Each row below holds a small network's activations on one input, seen along a few directions.
In each table, some parts of the input vary, and every possible input appears once, in random order.
Descriptions start from the smaller parts, as in this example, which fits no table here: one of 4 places along a line, together with either a single point or (one of 2 separate values, together with one of 5 places around a ring) or one of 11 places along a line.
Shared parts are said once, and a part with two or three values counts as separate values.

Other details of the inputs vary at random and push rows far along two fixed directions, the same in every table; ignore that.

Table:
r1: [ 18  -7 -11   6  17   6  -6  14   1 -11  -8]
r2: [ 32  13  -3 -13  14  17  -1  16  21   1  10]
r3: [ 11   1  -7   3  18  -1  -7  19  -2  -4 -22]
r4: [-10 -31  33 -15 -41 -18   5 -23  -3  20   3]
r5: [ 12   1  -4   7  20   0  -8  16   0  -5 -22]
r6: [ 13  -3  -8   7  18   3  -6  17   2  -7 -18]
r7: [ -7 -28  38  -8 -36 -21   9 -24  -5  24  12]
r8: [ 20  -5 -11   9  18   2  -3  18  -2  -7   0]
r9: [ 31  13  -5 -17  12  16   0  18  19   2  10]
r10: [ 30  13  -3 -16  14  16  -1  17  19   1  10]
r11: [ -9 -29  39  -7 -37 -22  11 -23  -5  19  10]
r12: [ 16  -7 -11   3  16   5  -6  15  -1 -10  -8]
r13: [ 18  -4  -9   7  21   2  -1  13   0 -10 -10]
r14: [-74  65 -54  21   5  23   3 -25 -17 -26  33]
r15: [ 17  -7 -12   5  16   1  -4  21  -3  -7   1]
r16: [-12 -29  37 -11 -37 -22   5 -25   0  20   0]
r17: [ 15   3  -3   7  21   0  -4  14  -2  -4 -21]
r18: [  7  -8  43 -30 -42  -6  11 -24  18  30  20]
r19: [-70  66 -57  20   3  29   2 -32 -14 -25  27]
r20: [ 11   1  -4   4  19  -1  -8  18  -2  -4 -22]
r21: [ 18  -6 -10  10  17   1  -1  19  -1 -12  -2]
r22: [-12 -31  36 -11 -40 -23   7 -18  -5  19   9]
r23: [-13 -29  37 -14 -37 -22   4 -24  -2  20  -1]
r24: [-70  67 -56  20   5  29   4 -33 -15 -24  29]
r25: [-107   48   -7    2  -50    3    9  -68  -16    8   28]
r26: [ 17  -7 -10   6  18   1  -5  20  -4  -7   1]
r27: [ 12  -3 -10   3  16   2  -5  19   1  -6 -18]
r28: [-13 -25  39 -10 -38 -20   6 -24   0  23  -8]
r29: [ 16  -7  -9  10  18   1  -3  19  -1 -13  -2]
r30: [ 17  -4 -10   6  19   2  -3  14   2 -10 -12]
r31: [ 15  -1  -7   8  20   3  -2  14   1  -6 -17]
r32: [ 14   3  -5   7  19   0  -6  15   0  -4 -23]
r33: [ 34  15  -2 -13  15  17   3  14  19   2  11]
r34: [ 14  -6 -12   2  17   1  -4  17   0  -9 -11]
r35: [-10 -30  37  -8 -37 -22   4 -22  -4  23  12]
Each input here is: one of 5 places along a line, together with either a single point or one of 6 places along a line.
Question: The inputs of r31 and r6 match in every part but the place on the line of 5. If r17 is changed in the same way as r31 into r6, which row does it become?
Answer: r5
Question: Start at r24 and move only the place on the line of 5, one step at a time. The first step leads to r19. Which rows follow, in order?
Answer: r1, r12, r4
Question: Start at r8 and move only the place on the line of 6, one step at a time. The first step leads to r21. Which rows follow, in order?
Answer: r19, r30, r28, r32
Question: Start at r15 and move only the place on the line of 5, one step at a time. The first step leads to r26. Which rows follow, in order?
Answer: r35, r8, r7

Table:
r36: [-21  26 -35  16  40  22 -27   8 -15 -14 -37]
r37: [-38  -6 -23  33 -16   2 -13  -1 -20 -19  72]
r38: [ 14  22 -37   0  33  27  16   5  13 -38  20]
r39: [-59  23  17 -35 -72   5  18 -63 -14  32  74]
r40: [  2  47 -19  30  31   9  -2  16  -5 -17 -35]
r41: [ 13   1 -32  24  18  17   8   0   1 -20 -30]
r42: [-18   6 -26   0 -22  12   5 -41 -18  10  46]
r43: [-35  21 -10 -40 -27  21  -9 -21  11   0  11]
r44: [-17   3 -34  45  27   7  -4  23   5 -59  46]
r45: [-28  43   3 -14 -29  14  15 -14  21   7  10]
r46: [ 15  16 -44  15  35  20  12  -6  11 -37  14]
r47: [ 16  34 -28 -11  32  27  16  15  19 -35  25]
r48: [ 79 -34  43 -20   8 -15 -10  45  11  41   2]
r49: [ 61 -29  53   6  24 -32   3  22   6   6 -31]
r50: [ 21  41 -34  -8  28  26  -6  27   4   2  37]
r51: [-66  17  34 -48 -70  -4  -7 -52  17  36  18]
r52: [ -8  40 -24   2  38  17 -30  23  13  -1 -27]
r53: [-52  21  51 -31 -63 -15  27 -58  21  26  45]
r54: [ -9 -65  45 -27 -52 -23 -11 -44   1  34 -28]
r55: [ 80 -74  20   0   9 -14  -5  16 -12  23  -9]
r56: [-65  -6  41   8 -50 -25  25 -84 -19  14  18]
r57: [ 57 -74  33 -12  13 -18 -26  19  -2  13 -63]
r58: [-50   0 -21   0 -18 -31  11   7 -43   5  26]
r59: [ -6  32 -25  37  34  19   2  11 -12 -18 -37]
r60: [-55   6 -12   3  -5 -34  25   5 -22 -20  10]
r61: [ 18 -58  54 -39 -65 -17  13 -35  -7  47  38]
r62: [ 12  40 -26  25  39   7 -14  16 -27   0   8]
r63: [14 33  3 16 42  0  4 19 18 -6 -2]
r64: [ 63 -50  34  10  19 -15  -9  26 -23  30 -17]
r65: [-29  20 -13  -9 -34  21  22 -31   8  -7  10]
r66: [-31   0 -47  -6  25 -15 -14  45 -21 -25 -31]
r67: [-41 -15   0  32 -36  -4   1  -3   3 -25  29]
r68: [-21   0  -6  17  -9  -2  -1 -37 -38  15  21]
r69: [ 70 -55  15  -5  -6  -4   9  15  21   1 -35]
r70: [-11  48 -32 -10  31  26 -27  25  18  -5 -15]
r71: [-38  50   4  14 -11   4   8 -15  10  13  -9]
r72: [-12  30 -42  37  31  21   4  -4 -16 -29 -29]
r73: [-16  21   4 -22 -34  16  21 -17  15  -2  11]
r74: [ 25 -62   3   9   7  -7 -37  46  11 -24  -5]
r75: [  3   7 -54  -5  23  29 -22   1   8 -23 -17]
r76: [-85 -12  22 -10 -70 -47  31 -27 -26  15  -3]
r77: [ 77 -74  37   2  17 -23  11  11  13   0 -28]
r78: [ -7  35 -24   8  37  10 -31  15  -7 -12 -38]
r79: [ 12  44 -25  19  40  14 -13  25  -7  12  18]
r80: [  5  54 -22   9  25  23   2  29  21  -9 -15]
r81: [ 19 -64  94  -4 -32 -45  18 -28  -4  35 -19]
r82: [ 76 -35  60 -18  16 -23   7  39  34  18 -16]
r83: [ 64 -65  22 -42  -2   1 -18  26  22   8 -34]
Question: The inputs of r69 and r75 match in every part but one. If r72 is changed in the same way as r69 into r75, which row does it become?
Answer: r57
Question: The inputs of r53 and r45 match in every part but one. If r44 is changed in the same way as r53 into r45, which row does it become?
Answer: r67
Question: What do these inputs look like to the network?
Answer: one of 4 places along a line, together with either one of 2 separate values or one of 10 places around a ring
Question: Which other rows does r76 become when the choice among 2 separate values takes its other values? List them by row number.
Answer: r67
Question: Which other rows does r74 become when the choice among 2 separate values takes its other values? List them by row number.
Answer: r66
Question: Which other rows does r52 become when the place on the line of 4 takes its other values? List them by row number.
Answer: r63, r71, r79

Table:
r84: [ 38 -46  72 -30 -38 -32   1  -1  19  42 -21]
r85: [-24   6  18  -8 -26  -5   0 -30  -4  25  18]
r86: [  6  -2 -25  -7   7  10   4  16   3 -19  10]
r87: [ 57   1 -39   9  64  22 -20  59   6 -23 -12]
r88: [ 64   9 -35  13  64  22 -15  53   6 -20 -18]
r89: [ 63   0 -40  14  62  27 -10  53   5 -25 -14]
r90: [-74  75 -15   3 -16  21  13 -41   7  -2  28]
r91: [-46  60 -28   5  -5  16  12 -29   2  -5  20]
r92: [ 67   7 -36  18  64  25 -10  50   6 -20 -17]
r93: [ 47 -55  77 -25 -33 -26  11 -12  17  31  -4]
r94: [-66  64 -28   3 -16  19  18 -52 -10  -8  41]
r95: [ 19 -83  64  14 -30 -57   6   5 -26  24 -15]
r96: [ 62  19 -26  14  62  21  -8  51  24 -24 -22]
r97: [ 11 -88  57  -4 -33 -49   1 -13 -13  21 -66]
r98: [-88  34 -25  48 -10 -10  10 -37 -36 -21  33]
r99: [ 49  -1 -44  -1  53  20 -17  67   9 -34 -15]
r100: [ 64  -1 -35  18  63  27 -11  50  14 -34  -7]
r101: [-31  -5   8 -19 -35  -7  -5 -20   1  12  22]
r102: [ 34 -70  60 -34 -45 -31  -4   2  12  29  -6]
r103: [ 22 -85  61  12 -28 -59  13   2 -24  21 -10]
r104: [ 27 -71  59 -39 -44 -32  -4  10  10  32  -5]
r105: [-24  12  22 -17 -25  -6   3 -28  -2  20  17]
r106: [-23  -4  14  -5 -34   1   4 -31  -4  13  21]
r107: [-20  -2  18  -3 -29   1  10 -35   3  10  24]
r108: [ 39 -66  65 -28 -39 -28   1  -5   7  37  -8]
r109: [-82  78 -19  -5 -15  16   4 -34  -1   8  23]
r110: [ 65  -2 -42  12  63  23  -2  49   5 -28  -9]
r111: [-44  50 -33  12  -4  20  13 -37  -9  -7  33]
r112: [-27 -10 -21  21  22 -11 -20   8 -22 -15 -59]
r113: [ 63  15 -30   5  65  21 -12  54   9 -24 -19]
r114: [-71  71 -19   9 -17  21  12 -49  -2  -5  33]
r115: [ 33 -14 -35  45  64 -11 -13  62 -27 -34 -23]
r116: [ 38 -67  66 -26 -41 -28  -2  -4   8  35  -6]
r117: [-30  -4  11 -17 -31  -6   0 -23  -1  16  22]
r118: [ 11   3 -16   4  14  14   0   6  10 -16  13]
r119: [-78  74 -25   1 -17  14   1 -39  -1   6  26]
r120: [  3  36 -59  18  41  32   0  13  -2 -33  16]
r121: [ 26 -17 -38  38  65   4 -19  42  -8 -42 -72]
r122: [18 13 -9 12 19 15  1  0  8 -7  9]
r123: [  4  30  -4  -8  17  10  -2  19  12   2 -12]
r124: [13 23 -8  2 16 13  0  9  2 -1 -6]
r125: [ 60  -3 -43   9  59  25 -11  56   8 -30 -12]
r126: [ 32 -73  59 -33 -48 -27   3   5  10  27  -6]
r127: [-54  42 -35   7 -12  22   2 -30   3 -21  38]
r128: [ 62  -5 -46   7  60  21  -3  53   9 -33  -7]
r129: [-76  74 -23   2 -19  17   5 -43  -9   1  26]
r130: [-25 -29  49 -25 -58 -22   5 -41  -3  40  19]
r131: [-22  17  23 -16 -26  -5  18 -23   9  19   7]
r132: [-18  10  22 -11 -29  -1  10 -33  -2  16  16]
r133: [ 39 -74  55 -31 -44 -30   8  -4  12  25   1]
r134: [ 54  -4 -40   7  55  24 -11  61  17 -40  -9]
r135: [-27  16  24 -15 -26  -7   2 -24  -1  25   8]
r136: [-80  55 -37   1 -23  19   3 -42 -10  -9  40]
r137: [ 45 -53  71 -28 -35 -31  15  -7  10  38 -13]
r138: [-21  16  21  -9 -31  -4   7 -27   7  21   5]
r139: [-107   37  -36   26  -16   -2   -8  -48  -33  -17  -29]
r140: [ 14 -82  65   9 -27 -61  -1  10 -25  28 -14]
r141: [-78  51 -39   3 -27  22   3 -42  -8 -13  41]
r142: [  7  28  -4  -4  16  13   2  16  11   2 -11]
r143: [-22 -12 -22  27  18  -6 -13   3 -22 -19 -60]
Question: The inputs of r131 and r109 match in every part but one. If r86 is changed in the same way as r131 into r109, which row does it become?
Answer: r104
Question: The inputs of r137 and r124 match in every part but one. If r111 is changed in the same way as r137 into r124, which row does it become?
Answer: r92
Question: What do these inputs look like to the network?
Answer: one of 5 places along a line, together with either one of 2 separate values or one of 10 places along a line
Question: Which other rows does r119 become when the place on the line of 5 takes its other values? List them by row number.
Answer: r84, r91, r96, r138
Question: Which other rows does r140 become when the choice among 2 separate values takes its other values? List them by row number.
Answer: r112
Question: Which other rows does r115 become when the choice among 2 separate values takes its other values? List them by row number.
Answer: r139
Question: Which other rows does r125 become when the place on the line of 5 takes its other values? List them by row number.
Answer: r117, r118, r128, r136

Table:
r144: [ 46 -46  22 -14  13 -15 -20  43   7  10 -50]
r145: [-114   90  -47   31   -9   20   12  -62  -20  -21   35]
r146: [ 55 -33  15  11  18  -6   0  15   0   2 -19]
r147: [-13  28  11 -38 -35  17   7 -28  27  20  32]
r148: [ 37   7 -46   8  57  17 -14  47   2 -30 -40]
r149: [  1  42 -59  38  56  23   1  34  -8 -41  11]
r150: [-16 -16  45  -4 -28 -30  -2 -14  -8  32 -19]
r151: [  1  21 -66  14  43  26 -12  31  -9 -36  24]
r152: [ 25 -67  51 -20 -43 -20   2 -21   6  26 -14]
r153: [ 82  18  -1 -13  48  24  -1  49  30  -1   1]
r154: [-16 -20  26   0 -29 -20   7 -20 -15  18  36]
r155: [ -9 -19  43  -4 -27 -27  10 -23  -8  27 -16]
r156: [-39  -6   1  -4 -35  -5   8 -21  -4  -3  20]
r157: [-41  -1   5  -5 -28  -5   2 -32   0  -2   0]
Question: What do these inputs look like to the network?
Answer: one of 2 separate values, together with either a single point or one of 6 places along a line
Question: The inputs of r153 and r147 match in every part but the choice among 2 separate values. If r146 is changed in the same way as r153 into r147, which row does it become?
Answer: r152
Question: Which other rows does r146 become when the place on the line of 6 takes its other values? List them by row number.
Answer: r145, r149, r150, r154, r155

Table:
r158: [  3 -16 -20  10   9  -2  -5  21  -4 -16 -53]
r159: [  2 -27 -15   9  16   5 -32  14   3 -19 -28]
r160: [ 18  -7  18 -38 -17  -5  -9   8  -3  39  13]
r161: [ 15 -20  18 -43 -20   8 -14  -7  27  12   9]
r162: [ 30   2 -44 -10  25  19   5  39   8 -28  32]
r163: [-101   27  -50   30  -29    4    5  -37  -33  -29   41]
r164: [ 71 -52  36 -32 -16   1   9 -13  12  32   1]
r165: [  5 -14 -16  14  20  -7 -28  30 -29   9 -24]
r166: [  0 -34  58 -58 -74 -18  22 -30  18  40  -9]
r167: [  5  29 -27  10  43   0  13  26   4 -29 -42]
r168: [ 20  38 -18  14  29  20   7  34  24 -21 -24]
r169: [  4 -45  72  -8 -45 -37  25 -61 -12  39  -3]
r170: [  8  32 -24  14  54  -6 -10  36 -20  -2 -12]
r171: [-71  77 -20  30 -23  32  18 -75  -7   1  51]
r172: [ 20  -7 -42  35  37  21 -11   1 -22 -22 -22]
r173: [-20 -21  20   4 -15 -31  23  -6 -12  -8  21]
r174: [ 48 -54  54  -1 -22 -28  13  27  18   9  18]
r175: [ 25   7  10   4  19  15 -18  20  33 -11  -1]
r176: [-104   44    5   -2  -34   -5    3  -70   -3   -2   25]
r177: [ 23  41 -16  18  40  13 -16  43   0   5   6]
Question: What do these inputs look like to the network?
Answer: one of 4 places along a line, together with one of 5 separate values
Question: The inputs of r160 and r161 match in every part but the choice among 5 separate values. If r165 is changed in the same way as r160 into r161, which row does it become?
Answer: r159
Question: Which other rows does r174 become when the choice among 5 separate values takes its other values? List them by row number.
Answer: r168, r171, r175, r177
